Here are a small network's activations along a few directions, averaged over the inputs that share one value of a field.
Related values have similar rows: they may be neighbours, one step apart, or belong to one group.
In the rows, zero is written as 500.
Strong random noise was added to every row along 6 fixed directions; ignore it. To show where, here is one row again and again, with new noise each time:
310 388 567 620 631 634 621 308 458 545 578 388 440 523 363 356
442 690 732 370 558 622 466 739 500 828 298 708 223 556 419 719
440 569 353 442 574 511 848 563 429 698 453 572 362 471 279 718
645 378 500 168 745 164 741 540 371 616 466 758 271 637 402 632
338 578 584 645 602 215 617 643 387 481 402 533 314 560 425 533
341 628  90 619 456 632 900 453 454 542 590 431 565 343 238 681
330 507 523 551 373 716 597 456 507 395 464 481 402 390 373 702
389 682 609 463 366 635 427 674 523 494 360 643 335 436 452 787


Field MIFA:
litev: 339 556 674 800 474 364 574 716 545 680 468 477 465 481 454 416
ribe: 479 524 694 508 589 688 149 242 569 340 635 440 600 506 678 161
tabe: 558 247 586 186 382 327 382 388 607 260 515 512 514 431 739 591
dipe: 420 517 289 752 491 126 489 678 455 470 582 387 720 580 672 342
fepi: 517 615 492 584 483 188 800 569 315 399 365 367 289 525 488 632
lipi: 623 424 498 395 619 257 446 701 418 558 519 535 513 640 729 364
kem: 421 775 713 716 621 617 165 571 623 650 474 419 555 462 615  96
mep: 733 696 407 367 477 416  43 582 583 669 609 684 717 572 615 199
talu: 497 567 622 600 261 657 406 565 407 506 388 528 509 373 538 625
veze: 601 660 252 302 591 542 673 459 496 636 456 606 703 482 484 618
ludud: 394 622 438 782 375 168 405 673 429 136 395 371 498 549 531 776
nipof: 684 541 571 401 566 571 358 710 579 605 410 540 449 561 462 493
vibeb: 301 419 336 761 637 581 800 448 442 531 708 187 656 444 498 262
besez: 705 325 594 357 590 459 292 412 589 475 477 544 532 530 562 258
zirev: 394 193 368 598 512 266 772 210 389  20 639 365 482 448 371 479
sosus: 509 470 525 687 527 240 417 493 494 401 427 475 480 628 558 545
vemom: 657 520 446 331 484 515 481 367 464 513 518 452 578 673 534 374
rep: 653 414 547 628 676 178 430 535 371 221 613 438 526 627 563 245
litez: 681 490 307 473 550 101 699 520 391 660 593 623 577 533 405 439
madu: 444 800 405 752 447 455 314 740 614 596 284 576 540 479 567 548
vor: 267 317 823 760 376 305 468 603 529 393 393 366 368 499 647 455
The values of MIFA form a tree with 4 forks.
Q: What is the length, in steps, of the shortest route from zirev to sosus?
A: 5
Q: Which values are neighbours of fepi? Give them in the order they are listed.
A: ribe, vemom
Q: Which values are neighbours of rep? Give them in the order they are listed.
A: nipof
Q: Which values are neighbours of tabe? Give them in the order they are listed.
A: vor
Q: Which values are neighbours of mep? Give them in the order they are listed.
A: besez, litez
Q: Which values are neighbours of lipi? Give them in the order they are listed.
A: dipe, vibeb
